These are the activations of a small neural network, seen along a few directions. Each row is one input.
Each table varies a few parts of the input and shows all the possible inputs, shuffled.
A made-up example of a description, with smaller parts first: one of 5 places around a ring, together with either a single point or (one of 2 separate values, together with one of 4 places along a line) or one of 11 places along a line.
Shared parts are said once, and a part with two or three values counts as separate values.

Other details of the inputs vary at random and push rows far along two fixed directions, the same in every table; ignore that.

Rows:
x1: [ 0  1 -2 -6 -4 -2  0 -4 -2  1  7]
x2: [-1  1  0 -2 -2 -1  0 -4 -2  0  9]
x3: [ 0 -1 -1 -1  1 -6 -2 -7  4  1  4]
x4: [ 0  1  0 -4  0 -1 -1 -2 -2 -1 10]
x5: [-10  78  40   0 -10  10  20  -5  28 -27 -26]
x6: [ -1   2  -7   7   2   8   1   9  -7   2 -13]
x7: [ 1 -5  4 -4 -1 -4  2 -5  1 -3  3]
x8: [-1  0  1 -3  6 -3 -2 -4  3  2  7]
x9: [-1  1  0 -2 -3 -1  0 -5 -2  0  9]
x10: [ 5  0 -1 -3 -2 -2  4 -6  0  1  5]
x11: [ 4 -3  5 -2 -5 -2 -2 -4  2  0  4]
x12: [ 3 -5  4 -3 -3 -2 -1 -7  2 -3  2]
x13: [  0  -7  -5   6   2   7  -3  10  -3  -2 -15]
x14: [ -4  -5  -4   6   1   6   1  12  -5   2 -14]
x15: [ -2  -7  -5   6   4   6   0  11  -5  -2 -15]
x16: [-1  1 -3 -5 -4 -2  0 -4  0  0  8]
x17: [ 2 -4  4 -6  2 -3  2 -3  1 -3  4]
x18: [-1  0  1 -2  4 -4 -2 -5  4  2  7]
x19: [ -4  -5  -4   6   2   7   1  12  -4   1 -13]
x20: [-1  1 -1 -2 -1 -1  0 -3 -1 -1 10]
x21: [ 0  1  1  1  3 -6 -2 -3  2  1  8]
x22: [ 2 -2  5 -4 -2 -1 -1  0  2  1  7]
x23: [ -3  -4  -3   4   3   7   1  14  -5   2 -13]
x24: [ 1  1  2  0  2 -7 -2 -4  0  3  7]
x25: [ 0  2  0 -2 -2 -2  0 -5 -3  1  8]
x26: [ 5 -3  5 -4 -2 -1 -3 -1  2 -1  6]
x27: [ 2 -2  5 -3 -4 -2  0 -2  0  3  6]
x28: [  1  -7  -5   4   4   7  -3  11  -3  -1 -15]
x29: [ 5 -4  4 -4 -2 -3 -1 -6  1 -2  2]
x30: [ 3  0  0 -3  0  0  1 -4  0 -1  9]
x31: [ 0  1 -2 -7 -2 -1  0 -2  0  0  8]
x32: [ 4 -1 -1 -2 -2 -2  4 -6  1  1  6]
x33: [ -5   1 -10   4  -2   7  -1  10  -5   2 -12]
x34: [ 3 -5  4 -3 -2 -2 -1 -6  3 -3  3]
x35: [ -5   7   1   8  -1   9   1  13  -1   0 -17]
x36: [ 2  0  0 -1 -2 -1  1 -6 -1  0  7]
x37: [-1  0 -3 -5 -4 -2  0 -3  1 -1  8]
x38: [ 2  0 -1 -1 -1  0  2 -5  0 -1  8]
x39: [ 5 -2  5 -3 -4 -2 -2 -4  1  0  4]
x40: [ 1  0 -1 -3  4 -6 -2 -4  4  0  6]
x41: [ -4  -1  -9   8   5   3  -3   9  -1   2 -14]
x42: [ 0 -4  5 -3 -3 -3  2 -4  0  1  5]
x43: [  0   0  -9   8   3   8   3  11  -3   0 -13]
x44: [ 0  1  1  1  2 -7 -2 -4  2  2  8]
x45: [ 1 -3  5 -2 -5 -2 -1 -3  1  2  6]
x46: [ -3  -7  -5   6   3   6   1   9  -6   0 -17]
x47: [ 1  1  2 -1  5 -6 -2 -2  2  1  8]
x48: [ 2 -4  4 -5 -1 -5  2 -6 -1 -2  2]
x49: [-1  0  1 -3  4 -5 -2 -6  1  4  5]
x50: [ 0  1  1  1  2 -6 -2 -5  1  2  7]
x51: [ 1 -3  5 -2 -4 -2  0 -1  2  0  7]
x52: [ -3  -4  -3   6   1   6   1  11  -7   4 -15]
x53: [ 4 -1 -1 -2 -2 -2  4 -5  1  0  6]
x54: [ 1  0 -1 -2  2 -7 -2 -6  2  2  4]
x55: [ -6   0  -6   7   6   5  -3   8  -2   5 -13]
x56: [ 5 -1 -1 -4  0 -1  4 -3  1  0  7]
x57: [  1  -4  -4   7   0   8  -4  13  -2   0 -14]
x58: [ 2  0  0 -1 -2 -1  2 -5  0  0  8]
x59: [ -3  -1  -9   8   6   3  -3  10  -1   1 -13]
x60: [ -5   0  -6   7   7   5  -3   8  -2   4 -12]
Description of these inputs: one of 5 places along a line, together with either one of 3 separate values or one of 4 places along a line or one of 5 places around a ring.
Q: The inputs of x23 and x42 match in every part but the place on the line of 5. If x31 is changed in the same way as x23 into x42, which row does it become?
A: x33
Q: Start at x45 and move only the place on the ring of 5, one step at a time. The first step leads to x11. Which rows follow, in order?
A: x12, x46, x42
Q: Change only the place on the line of 4 in x33. List by row number the other rows that result.
A: x9, x32, x36
Q: Change only the place on the ring of 5 in x14. List by row number the other rows that result.
A: x5, x7, x34, x35
Q: Change only the choice among 3 separate values in x21. List by row number the other rows that result.
A: x18, x59

Rows:
x61: [ 2 -3  3 -3 -1  0  3 -2  2 -4  4]
x62: [-1  1 -1  0 -1 -2 -1  0  4  1  7]
x63: [-2  0  0 -5  3 -4 -3 -3  3  0  2]
x64: [ 4 -1  5 -4 -4  1 -2  1  1  0  4]
x65: [ 1 -2  4 -3 -7  0  2 -2 -3 -3  4]
x66: [ 3  2 -1 -1  4 -6 -3 -3  4 -1  3]
x67: [ 4 -2 -1 -4  0  0  2 -5  2 -4  3]
x68: [-1  4  0  1  0  1 -2 -3 -1  0  8]
x69: [ 4  0 -2 -3 -3  0  4 -7 -1 -2  2]
x70: [ 4 -3  8 -4 -3  0 -2  0  4  1  2]
x71: [ 4 -1 -2 -3 -2  1  4 -6  0 -3  3]
x72: [ 2 -2  1 -2 -3  1  5 -3  0 -2  4]
x73: [-1  3 -1  1 -1  0 -2 -5 -2  2  7]
x74: [-3  2 -2 -5  1 -2 -2 -3  2  0  5]
x75: [-4  2 -3 -4 -2 -2  0 -5 -1  2  5]
x76: [ 4 -3  2 -1  0 -3  2 -8  2 -2 -1]
x77: [ 2 -2  1 -2 -4  0  5 -5 -1 -1  3]
x78: [ 0  1  2  0  4 -2 -5 -3  3  0  6]
x79: [ 3  4 -3 -1  2 -4 -2 -2  2 -2  5]
x80: [-1  3  0 -1  1 -3  4 -3 -2  3  6]
x81: [ 0  0  4 -3  6 -5  0 -1  2  2  4]
x82: [-1  2  0 -2  2 -2  4 -1 -1  2  8]
x83: [-4  0  1 -3  1 -6 -2 -6  2  2  1]
x84: [-1  2  1 -2  4 -3  1  0  0  1  7]
x85: [ 0  2  0  0  2  0 -4 -2  1 -1  8]
x86: [-1  0  4  0  5 -6  1 -3  0  3  3]
x87: [ 3 -4  5 -3  1 -2  2 -3  4 -3  1]
x88: [-21  80  27  17  -1  20  19  16  22 -21 -56]
x89: [ 2  3 -4 -1  0 -3  0 -3  0  0  6]
x90: [ 4  0  4 -4 -7  2  0  0 -1  1  5]
x91: [ -1 -22 -15  16   4  14  -9  27 -14  11 -31]
x92: [-1  1  3  3  3 -4 -4 -6  1  1  4]
x93: [-1  2 -2  0 -3 -1  1 -1  3  2  8]
x94: [ 0 -5  8 -1 -4 -4 -1 -3  0 -3  1]
x95: [ -8 -15 -25  12   6  14  -6  24 -16  10 -24]
x96: [ 2  1  0  1  2 -7 -2 -6  2  1  2]
x97: [ -5 -17 -25  17   4  14  -6  26 -15  12 -23]
x98: [  0 -22 -22  14  10  14  -6  24 -12   6 -30]
x99: [ 4  0  4 -4 -7  1  1 -2 -2  3  3]
x100: [ 2 -5  6  0 -1 -4  2 -5  2 -2  0]
x101: [ 1 -2  4 -3 -6  0  1 -1 -2 -4  5]
x102: [ 1 -2  5 -4 -4  0 -1  0  0 -5  4]
x103: [ 1 -5  7 -3 -3 -2 -2 -1  2 -5  2]
x104: [ 0  0  1 -1  1 -3 -2 -1  6  1  5]
x105: [ 2  4 -4 -1 -1 -4  1 -5 -1  1  5]
Q: The inputs of x62 and x93 match in every part but one. If x102 is changed in the same way as x62 into x93, which row does it become?
A: x101
Q: The inputs of x68 and x85 match in every part but one. If x72 is changed in the same way as x68 into x85, which row does it become?
A: x61
Q: What is each input in this table made of?
A: one of 5 places along a line, together with either one of 4 places along a line or one of 5 separate values
Q: Change only the place on the line of 4 in x65. List by row number the other rows that result.
A: x69, x77, x99
Q: Change only the choice among 5 separate values in x97. List by row number the other rows that result.
A: x73, x75, x80, x105
Q: Change only the place on the line of 4 in x103. List by row number the other rows that result.
A: x70, x87, x98
